Each row below holds a small network's activations on one input, seen along a few directions.
Each table varies a few parts of the input and shows all the possible inputs, shuffled.
A made-up example of a description, with smaller parts first: one of 2 separate values, together with either a single point or one of 11 places around a ring or (one of 4 places along a line, together with one of 5 places around a ring).
Shared parts are said once, and a part with two or three values counts as separate values.
In the rows, zero is written as 128.

A family of inputs:
row 1: [130 153 141 139 129 142  93 106 125 136 195  69 109 123 126]
row 2: [ 95 140  59 160 136  99 122 173 128 149 134 112  78 146  89]
row 3: [ 97 138 144 141 177 137 107 171 135 158 180  66  73 106 126]
row 4: [139 140  91 108 102  94 107  92 123 112 118 176 165 150 104]
row 5: [141 104 187 109 136 152 144 135 147 112 172 104 103 139 133]
row 6: [138 120 150  90 121 144 105  83 128 132 163 100 173 105 126]
row 7: [126 103 120 124 115 109 139 145 126  93 122 164  95 158  94]
row 8: [148 119 162 102 106 169 170 102 132 120 120 109 172  98 149]
row 9: [138 120 127 101 121 104 156 117 109 101  65 192 145 143 139]
row 10: [137 121 161 159 134 174 154 146 146 162  87 120 177  84 189]
row 11: [122 154  68 157 114 100  94 112 133 116 142 132 101 145  91]
row 12: [125 123 127 147 145 114 145 154 104 145  38 191 146 139 170]
What do these inputs look like to the network?
> one of 2 separate values, together with one of 6 places along a line
The inputs of row 7 and row 5 match in every part but the choice among 2 separate values. If row 4 is changed in the same way as row 7 into row 5, which row does it become?
> row 6
Change only the choice among 2 separate values in row 10. List by row number the other rows that result.
> row 12

A family of inputs:
row 13: [115 136 124 158 126 135 109 155 155 128 220  61  72 122  96]
row 14: [115 146 163  76 152 115  88  99 125 107 246  52  83 116 102]
row 15: [123 115 120 147 130 117 157 159 121 124  64 171 123 138 144]
row 16: [135 142 110 124 121 114 113  97 127 137 122 138 151 137 126]
row 17: [128 140  82 116 118 103  96  84 125 124 135 128 142 138 104]
row 18: [139 150 138 136 131 132 119 132 128 152 113 141 162 137 150]
row 19: [150 132 132 136 119 141 130 110 126 135  87 154 170 124 161]
row 20: [108 121  71 130 123  81 110 134 114 119 113 147  94 147  82]
row 21: [115 156 148 166 138 179 133 145 145 156 187  43 120  96 144]
row 22: [116 128 176 105 172 158 139 155 155 167 179  51 123  75 161]
row 23: [163  95 172  75  83 167 168  93 129  80 151 137 152 136 107]
row 24: [119 127  91 140 129 108 128 148 121 127 100 167 107 153 108]
row 25: [151 107 142 122 114 140 131  90 116 118  65 170 174 119 158]
row 26: [119 130 118 153 137 115 139 180 120 140  96 172 120 151 136]
row 27: [124  94 130 136 128 117 161 141 112 109  41 188 127 130 141]
What do these inputs look like to the network?
> either a single point or one of 4 places along a line or (one of 2 separate values, together with one of 5 places along a line)
Start at row 14 and move only the place on the line of 4, one step at a time. The first step leads to row 13. Which rows follow, in order?
> row 21, row 22
